Each row has a name. Each question is about the rows just above it.

[-54.2  47.0  -0.5  47.1] : q745
[ 60.0  32.0 -29.3 -39.6] : q861
[63.2 82.5  3.1 14.0] : q985
[-52.5 -52.6 -19.1  46.3] : q491
[ 60.0  41.3 -28.7 -22.1] : q149
[ 60.0  32.0 -37.1 -54.7] : q768
q745 without one entry, shuffled: [ -0.5 -54.2  47.0]. Gone: : [47.1]
Shuffled q491 with one entry gone: [ 46.3 -19.1 -52.5], missing : [-52.6]
Shuffled q491 with one entry gone: [-19.1  46.3 -52.6], missing : [-52.5]

[ 31.2  39.4 -36.6 -23.7 -29.1 -10.6 -31.0 -10.6 -10.5  29.0 -21.9] -> q933
[-37.9  28.8 -38.0  25.1   6.7 -29.7  66.0  29.7 -72.0  -5.2 -71.9] -> q260
[ 33.8 -30.5 -40.6 -25.7 -11.0   0.4 -46.5  -5.4  58.7   1.8  -4.5] -> q612
[-16.4  38.5  10.4  22.8 -14.7 -26.7  33.2  40.4 -75.6  40.3 -42.2] -> q934
[-16.4 -30.8  10.4  22.8 -14.7 -26.7  33.2  40.4 -75.6  11.7 -42.2] -> q910
[ 26.8  17.4 -23.8   5.8 -15.1 -14.3  -6.9  10.7  -4.0   9.1 -13.3] -> q876
Shuffled q910 with one entry gone: [ 22.8  11.7 -14.7 -42.2  33.2 -26.7 -75.6  40.4 -30.8  10.4], missing : [-16.4]
Shuffled q934 with one entry gone: [ 40.3  22.8 -26.7 -75.6  33.2  38.5 -14.7 -42.2 -16.4  10.4], missing : [40.4]
q612 without one entry, shuffled: [  1.8  58.7  33.8  -4.5   0.4 -25.7 -11.0 -46.5 -40.6 -30.5]. Gone: : [-5.4]
Shuffled q910 with one entry gone: [ 10.4  33.2 -26.7 -42.2  40.4 -16.4 -30.8 -75.6  22.8 -14.7], missing : [11.7]
Shuffled q260 with one entry gone: [  6.7 -29.7 -71.9  66.0  29.7 -72.0 -37.9  28.8  -5.2  25.1], missing : [-38.0]
q260 without one entry, shuffled: [-29.7  66.0  29.7 -72.0  -5.2  28.8 -38.0  25.1   6.7 -71.9]. Gone: : [-37.9]
q260 without one entry, shuffled: [ 25.1 -37.9  29.7  28.8   6.7 -29.7 -38.0  -5.2  66.0 -71.9]. Gone: : [-72.0]

[-58.5  11.8  27.8 -58.5 -58.4] : q616
[ 24.7  24.6 -46.0  24.7 -34.5] : q998
[-26.6  12.2 -26.5 -26.6  43.1] : q539
[-45.9  15.7 -54.3 -45.9 -27.8] : q935
[ 71.9 -14.8   4.0  71.9   6.2] : q723
[ 85.7 -19.6  16.4  85.7  11.3] : q866
[-63.6   5.1   2.3 -63.6 -21.3] : q627
[41.3 -9.0 42.3 41.3 33.0] : q664
[50.0 -8.3  8.4 50.0 14.3] : q520
[-62.2  18.1 -62.3 -62.2  21.4] : q375
[51.6 -9.0 19.9 51.6 20.8] : q781
[-32.6  10.7 -56.6 -32.6 -34.7] : q941
Shuffled q941 with one entry gone: [-34.7  10.7 -32.6 -32.6], missing : [-56.6]
Which entry of q866 is missing from [ 16.4  85.7 -19.6  85.7]? : [11.3]
The row with [-45.9  15.7 -54.3 -45.9 -27.8] is : q935
q664 without one entry, shuffled: [41.3 33.0 41.3 -9.0]. Gone: : [42.3]
[ 85.7 -19.6  16.4  85.7  11.3] is in which row? : q866

[  6.2 -17.2  28.3  49.7 -84.7] -> q5
[ 13.2  13.9 -41.5  77.5 -14.6] -> q654
[-11.9   6.5  37.8  54.0 -16.0] -> q138
[ 21.7   2.5   2.3 -33.0 -52.7] -> q172
[65.2 57.3 89.1 28.7  7.9] -> q508
[ 13.2 -14.7  31.8  77.5 -14.6] -> q281
[ 81.6 -33.0 -68.2   9.7 -74.8] -> q800
[ 27.3  17.7 -52.1  -1.8  82.3] -> q840
Which entry of q281 is missing from [ 13.2  77.5  31.8 -14.7]? : [-14.6]
Which entry of q800 is missing from [-68.2 -33.0  81.6 -74.8]? : [9.7]
q840 without one entry, shuffled: [27.3 -1.8 17.7 82.3]. Gone: : [-52.1]

[ 16.6  62.1 -10.7   2.4 -40.7 -34.0 -24.4  12.1 -17.5 -26.6  16.5  32.1
 -28.1  29.1 -17.5  18.2 -56.4 -22.0  -7.3 -40.0] : q37
[ 12.8 -11.3 -22.4   5.8 -79.0  -2.9 -32.6  24.5 -35.9  -5.9 -33.9  16.2
  36.2  33.7  17.8  -1.7   8.6 -48.0  40.0 -14.4] : q633
[ 16.6  62.1 -10.7   2.4 -39.9 -34.0 -24.4  12.1 -17.5  -9.3  22.3  32.1
 -28.1  29.1  -9.2  62.2 -56.4 -22.0  -7.3 -40.0] : q562
q562 without one entry, shuffled: [-17.5 -24.4  32.1 -28.1  -9.3  22.3  62.1 -40.0 -56.4 -22.0   2.4  62.2
  16.6 -34.0  12.1 -10.7 -39.9  29.1  -7.3]. Gone: : [-9.2]
Shuffled q37 with one entry gone: [-56.4  18.2 -17.5 -22.0  29.1  -7.3 -40.0  62.1 -40.7 -34.0  32.1   2.4
 -26.6 -10.7 -24.4  16.5  12.1 -28.1 -17.5], missing : [16.6]
q633 without one entry, shuffled: [-14.4  17.8 -79.0 -22.4  33.7  -2.9  -1.7 -33.9   8.6 -11.3 -32.6  24.5
  12.8  16.2  36.2 -35.9 -48.0   5.8  -5.9]. Gone: : [40.0]
Which entry of q562 is missing from [  2.4 -28.1  -9.3 -10.7  -9.2 -39.9 -22.0 -56.4  32.1 -34.0  22.3  29.1
  -7.3 -40.0  62.2 -17.5  12.1 -24.4  16.6]? : [62.1]
Shuffled q562 with one entry gone: [ 29.1 -17.5  -7.3 -10.7  -9.3   2.4  62.1  32.1  -9.2  12.1  62.2 -39.9
 -56.4 -22.0 -28.1 -24.4  16.6 -34.0  22.3], missing : [-40.0]
Shuffled q562 with one entry gone: [  2.4 -22.0  29.1 -56.4 -10.7 -39.9 -40.0 -24.4  12.1  -9.3  -7.3  16.6
  -9.2  32.1 -28.1  62.1  62.2 -34.0  22.3], missing : [-17.5]

[-36.3  -7.7 -16.6 -33.1 -23.8  33.4 -50.6   3.6 -31.4 -34.1  18.7  12.2
  21.8   4.3 -85.4 -35.1  45.0 -12.4 -33.3  31.2  -3.5  -2.0 -15.9 -64.9
  -3.3 -40.5 -32.5  16.4  -8.9 -24.8 -51.0 -10.3  -7.5   9.7  64.0   9.3
 -80.2  20.9  -0.3] = q405
[-11.2 -14.2  13.7 -28.5  16.4  -3.0  51.5 -41.6   2.6  -0.6 -44.1 -14.2
  -0.7  -8.0  24.5  28.0 -16.4  48.8  92.3  16.0   1.9 -16.7  17.9  28.5
 -44.7 -11.9  13.2  34.7  -3.2  41.0 -11.3 -60.3  34.7   8.5 -63.1   2.0
  37.3 -11.3  -8.0] = q27
[ 19.6  -0.3 -19.2 -46.6  21.8 -49.7 -22.2  40.8 -30.7  20.6  38.8  28.0
 -17.2 -39.9  39.4  -4.7  13.9  14.1  -6.1 -25.0  -9.2 -68.3 -15.8 -15.6
  36.5  44.7  15.9 -31.7  51.8  10.0   5.7  67.1  -1.3  43.5  27.0  27.0
  -0.7 -23.6  12.4] = q753
[-13.7  15.6   3.0  64.2 -35.2  52.4  -8.2 -19.4  28.6 -33.8 -12.3 -17.9
  19.7  43.3 -50.7 -22.0  -3.0 -41.1 -40.6  11.6   3.9  85.7   7.3  -0.2
  -4.3 -32.8 -23.3  21.5 -52.1 -28.9  -3.2 -24.8 -26.3  11.7   9.5 -23.6
 -18.5  39.0  -1.1] = q732
[-11.2 -14.2  13.7 -28.5  16.4  -3.0  51.5 -41.6   2.6  -0.6 -44.1 -14.2
  -0.7  -8.0  24.5  28.0 -16.4  48.8  92.3  16.0   1.9 -16.7  17.9  28.5
 -44.7 -11.9  13.2  34.7 -17.7 -25.6  16.6 -82.3  50.6   5.7 -22.8 -45.1
 -10.0 -38.0 -40.8] = q625
[  1.9 -29.9  57.0  49.0  22.6  15.2  34.4  -7.9  40.8  46.3 -23.6 -53.4
 -19.8  42.8  -9.1  46.3 -21.6 -27.3 -27.7  16.9  24.3  18.8  -3.0  41.3
 -50.6 -33.2   0.1 -19.4 -24.0 -16.3  38.4 -56.5  36.5 -10.5 -43.5 -50.8
  24.4 -29.9 -27.8] = q639
Which entry of q753 is missing from [ -6.1  27.0 -68.3  13.9 -23.6  -4.7  20.6  12.4  40.8  51.8  38.8   5.7
 -25.0  -0.7 -39.9  44.7  15.9  28.0  -0.3  36.5 -31.7  39.4  14.1  27.0
  43.5  21.8 -30.7  19.6 -22.2 -15.6  67.1 -17.2  -9.2  10.0 -49.7  -1.3
 -19.2 -15.8]? : [-46.6]
Which entry of q732 is missing from [-26.3 -12.3  -3.2  28.6 -35.2  -0.2 -23.3 -32.8  -1.1  43.3 -18.5   9.5
 -23.6 -17.9  -8.2 -33.8 -19.4  52.4  21.5  11.7  64.2 -41.1  39.0 -50.7
  85.7 -24.8  15.6 -13.7   3.9 -22.0  -3.0  -4.3 -28.9  19.7 -52.1   3.0
 -40.6   7.3]? : [11.6]
Which entry of q625 is missing from [ 24.5  -8.0 -44.1  -0.7 -38.0   1.9  51.5  16.4 -17.7  16.6   2.6 -11.2
 -44.7   5.7 -28.5 -16.4 -45.1  28.5 -11.9  16.0 -25.6  92.3  50.6  -0.6
 -14.2 -10.0  13.2 -41.6 -16.7  48.8  28.0 -40.8  17.9  34.7 -14.2  13.7
  -3.0 -82.3]? : [-22.8]
q732 without one entry, shuffled: [ 39.0 -41.1 -40.6  15.6 -12.3  19.7 -26.3  11.6 -35.2 -32.8   7.3  52.4
   3.0  85.7 -13.7 -24.8 -22.0 -17.9  -8.2  28.6  -0.2   3.9 -23.6   9.5
 -18.5 -23.3  64.2  -1.1 -28.9 -19.4  11.7  -4.3 -50.7 -52.1  -3.2  43.3
 -33.8  -3.0]. Gone: : [21.5]

